These are the activations of a small neural network, seen along a few directions. Each row is one input.
Each table varies a few parts of the input and shows all the possible inputs, shuffled.
A made-up example of a description, with smaller parts first: one of 3 separate values, together with either a single point or one of 9 places around a ring or (one of 4 places along a line, together with one of 5 places around a ring).
Shared parts are said once, and a part with two or three values counts as separate values.
In the rows, zero is written as 128.

Other details of the inputs shift rows strongly along two fixed directions, in all tables alike. That doesn't count.

Rows:
R1: [ 91 136 160 127  89 154  83 127  69 134 148]
R2: [155 136 115 131 119 132 154 146 133 127 119]
R3: [134 145 124 120 143 121 122 136 151 129 116]
R4: [139 138 110 130 128 129 151 132 132 143 117]
R5: [177 148 113  97 111 142 149 133 141 145 139]
R6: [141 143 133 102 120 135 127 120 151 150 155]
R7: [ 66  94 143 158 136 125 120 120  86 128 122]
R8: [135 139 104 101 122 127 146 128 136 167 139]
R9: [ 93  90 124 151 139 120 146 114  84  97 116]
R10: [148 147 122 119 130 132 144 130 164 156 132]
R11: [128  83  63 125 172  86 197 114 166  94 122]
R12: [134 137 154 110  85 167 104 131 102 156 143]
R13: [104  87 124 156 147 113 136 141 109  86  96]
R14: [ 97 108 115 172 153 109 145 133 105  95 108]
R15: [165 160 125 106 123 125 115 150 178 125 134]
R16: [ 99  99 131 169 136 122 126 134  96  78 129]
R17: [152  84  54 132 176  84 204 128 178  81 118]
R18: [ 81  90 154 153 134 130 125 111  82 108 125]
R19: [ 86  92 126 155 150 115 129 130 101 100  95]
R20: [127 151 129 119 131 122 121 129 167 154 154]
R21: [130 143 129 139 139 125 137 133 154 137 132]
R22: [108 111  94 149 168  94 163 126 137 111 124]
R23: [103  99 117 148 157 102 142 120 155  94 143]
R24: [ 83 140 174 141 111 148  87 128  82 156 141]
R25: [145 161 120 107 135 121 114 140 178 138 134]
R26: [122 152 139 111 102 148 119 129  95 176 136]
R27: [160 139 118 116 116 134 145 144 162 147 135]
R28: [161 143 107 111 109 136 147 146 140 148 129]
R29: [ 96 147 164 130  71 175  83 139  45 173 124]
R30: [120 137 169 103  81 173  79 133  70 145 125]
R31: [110 106 125 175 141 117 143 144  97  84 108]
R32: [163 148 135 109 117 141 132 131 157 140 153]
R33: [168 151 182 129  75 172  74  48  73 187 122]
R34: [177 160 122 100 125 127 127 150 173 133 127]
R35: [130  94  74 124 194  72 166 119 203  68 126]
R36: [168 142 129 106 117 141 141 131 156 145 145]
R37: [ 85  82 130 135 139 119 122 115  89  96 110]
R38: [ 97  96 148 174 138 123 115 131 113  79 136]
R39: [211 139  82 117 130 112 162  60 150 150 109]
R40: [135 130 125  97 111 140 130 117 140 158 147]
R41: [ 81  96 134 152 159 109 127 122  98 106 102]
R42: [235 154  89  74 140 111 147  56 198 164 110]
R43: [150 131 132 138 123 130 145 142 147 127 126]
R44: [114  97 133 159 151 114 136 139 110  80  91]
R45: [170 153 128  88 122 137 120 135 158 132 138]
R46: [ 99 152 180 114  67 177  71 127  38 163 147]
R47: [146 162 112 118 121 126 130 142 159 148 142]
R48: [140 138 115 115 125 132 141 132 160 158 134]
R49: [ 87  94 138 143 150 115 114 118  97  86 116]
R50: [166 155 130 121 119 133 134 145 170 141 141]
R51: [ 82  93 137 169 156 109 144 118 108 113 118]
R52: [156 152 120 100 132 130 133 133 159 150 117]
R53: [ 96 159 157 127  96 150  89 137  87 162 148]
R54: [122 145 132 143 131 124 119 138 160 131 140]
R55: [149 140 124  82 123 133 126 121 144 148 133]
R56: [120 157 152 103 115 141  92 130 114 164 134]
R57: [174 154 113 100 114 138 143 136 149 140 148]
R58: [123 164 168 136  74 165  84 156  85 145 142]
R59: [172 146 126  87 120 140 128 131 151 137 130]
R60: [ 74  90 130 147 149 113 123 124  92 112 107]
R61: [ 97 103 147 186 139 115 120 142 123  80 124]
R62: [ 75 105 136 157 159 104 107 129 117  94 116]
R63: [115  98 125 152 157 105 124 137 140  70 123]
Description of these inputs: one of 3 separate values, together with either a single point or (one of 4 places along a line, together with one of 5 places around a ring).
Changing only the choice among 3 separate values turns R31 into R50. The same change can be made to R8. Which row results? -> R7
Which other rows does R37 become when the place on the ring of 5 takes its other values? List them by row number. -> R13, R19, R30, R60
Which other rows does R52 become when the place on the line of 4 takes its other values? List them by row number. -> R3, R19, R25
Which other rows does R8 become when the place on the line of 4 takes its other values? List them by row number. -> R22, R26, R53

Rows:
R64: [155 136 115  94 124 133 141 106 146 155 147]
R65: [137 123  91 145 171  81 173 143 225 117 151]
R66: [ 91 106 175 160 128 129  92 110  79  99 104]
R67: [172 146  81  96 140 108 166 115 174 161 128]
R68: [166 203 135  65  88 160  96 171 163 183 176]
R69: [132 111 127 161 129 128 142 130 107  97 106]
R70: [ 87 101 113 142 160 103 132 163 139  76 117]
R71: [ 94  94 143 150 114 141 116 112  54 118 121]
R72: [152 135 149 116 109 147 105 118 124 134 135]
R73: [ 61 110 161 178 138 130 105 151  86  91 138]
R74: [179 177 115  54 108 137 126 106 183 190 152]
R75: [136 159 165 117  98 155  81 123 100 159 120]
R76: [104 105 120 143 153 109 131 104 109 123 111]
R77: [108  81  87 148 180  93 198 158 171  88 110]
R78: [124 125 115 134 109 143 140 115 100 141 124]
R79: [128 146 184 128  65 182  72 128  56 144 132]
R80: [151 117 100 147 162  97 160 122 160 101 103]
Describe the family of inputs behind these rows. -> either a single point or one of 4 places along a line or (one of 2 separate values, together with one of 6 places around a ring)
Which other rows does R69 become when the choice among 2 separate values takes its other values? List them by row number. -> R78
Which other rows belong to the same alternative as R68? List them by row number. -> R65, R70, R73

Rows:
R81: [173 153  91  92 165  98 159 142 248 138 164]
R82: [136 128 158 163 108 157 104 120  62 113  85]
R83: [182 182 116  80 110 136 134 165 221 153 169]
R84: [150 171 204 106  30 211  45 113  43 176 139]
R85: [110 106 170 158 124 134 103  77  71 116 113]
R86: [164 147  63  91 156  87 182 112 217 192 143]
R87: [ 71 102 147 175 142 115 108 145 105  71 139]
R88: [181 140  46 100 161  96 216 151 210 146 123]
R89: [117 138 118 126 107 145 148 144  99 145 128]
R90: [194 220 143  69  82 163 100 185 184 193 155]
R91: [ 87  81 117 155 133 122 159 133 100 108 129]
R92: [138 116  74  67 156 105 161 131 157 146 130]
R93: [ 99  42 110 204 187  82 167  87 107  28  98]
R94: [128  65 102 196 173  87 179 111 120  37  80]
R95: [ 93  85 161 135 129 138  79  93  38  82  79]
R96: [198 165  89 100 150 110 162 170 240 129 154]
R97: [ 80 170 203 135  81 172  45 137  87 172 142]
R98: [ 70 119 169 124 125 137  70 157  84  94 114]
R99: [ 82  70  99 163 182  84 177 109 127 104 126]
R100: [ 67  85 120 164 139 120 149 115  72 106 136]
R101: [170 204 187  85  48 186  41  89  95 237 140]
Changing only one part turns R86 into R97. The same change can be made to R91. Which row results? -> R83
Describe the family of inputs behind these rows. -> one of 3 separate values, together with either a single point or one of 6 places along a line
Which other rows does R93 become when the place on the line of 6 takes its other values? List them by row number. -> R82, R84, R85, R94, R101

Rows:
R102: [ 53  90 153 159 127 134 109 137  60 102 114]
R103: [152 104  86 135 159  97 169 101 152 103 109]
R104: [183 169 115  79 117 139 134 150 193 151 149]
R105: [ 91  98 165 166 116 143  96 131  50  92 105]
R106: [173 196 182  77  52 189  59 122  95 195 152]
R107: [112 116 144 158 145 118 117 117 133  97 119]
R108: [ 90 100 119 154 162  99 141 111 132 108 119]
R109: [183 171 124  71  86 157 118 126 132 183 135]
R110: [159 185 133  76  84 155 118 154 148 200 161]
R111: [113 176 197 128  52 192  53 161  64 160 142]
R112: [177 154 102  81 123 127 145 105 179 184 145]
R113: [ 58 112 170 158 118 141  88 154  64 105 122]
R114: [160 176 129  72  96 151 116 129 153 196 166]
R115: [ 88  96 149 178 120 142 122 124  45  96  98]
R116: [ 86  90 157 175 134 131 106  92  50 101  93]
R117: [154 114  73 121 159 100 196 130 180 126 132]
R118: [ 68  99 168 159 102 149  92 108  30 129 118]
R119: [159 118 114 137 156 102 148 101 170 105 114]
R120: [121 105  92 142 190  78 163 128 197  92 125]
R121: [134 101  84 124 157 102 178 121 156 117 122]
R122: [122 112  84 144 176  82 171 162 189  91 129]
R123: [186 184 128  75 105 151 116 132 183 168 163]
R124: [128  98 113 167 155 112 152 139 128  78 106]
R125: [122 109  89 137 180  80 166 137 189  92 135]
Changing only one part turns R114 into R123. The same change can be made to R102. Which row results? -> R104
Describe the family of inputs behind these rows. -> one of 4 places along a line, together with one of 6 places around a ring
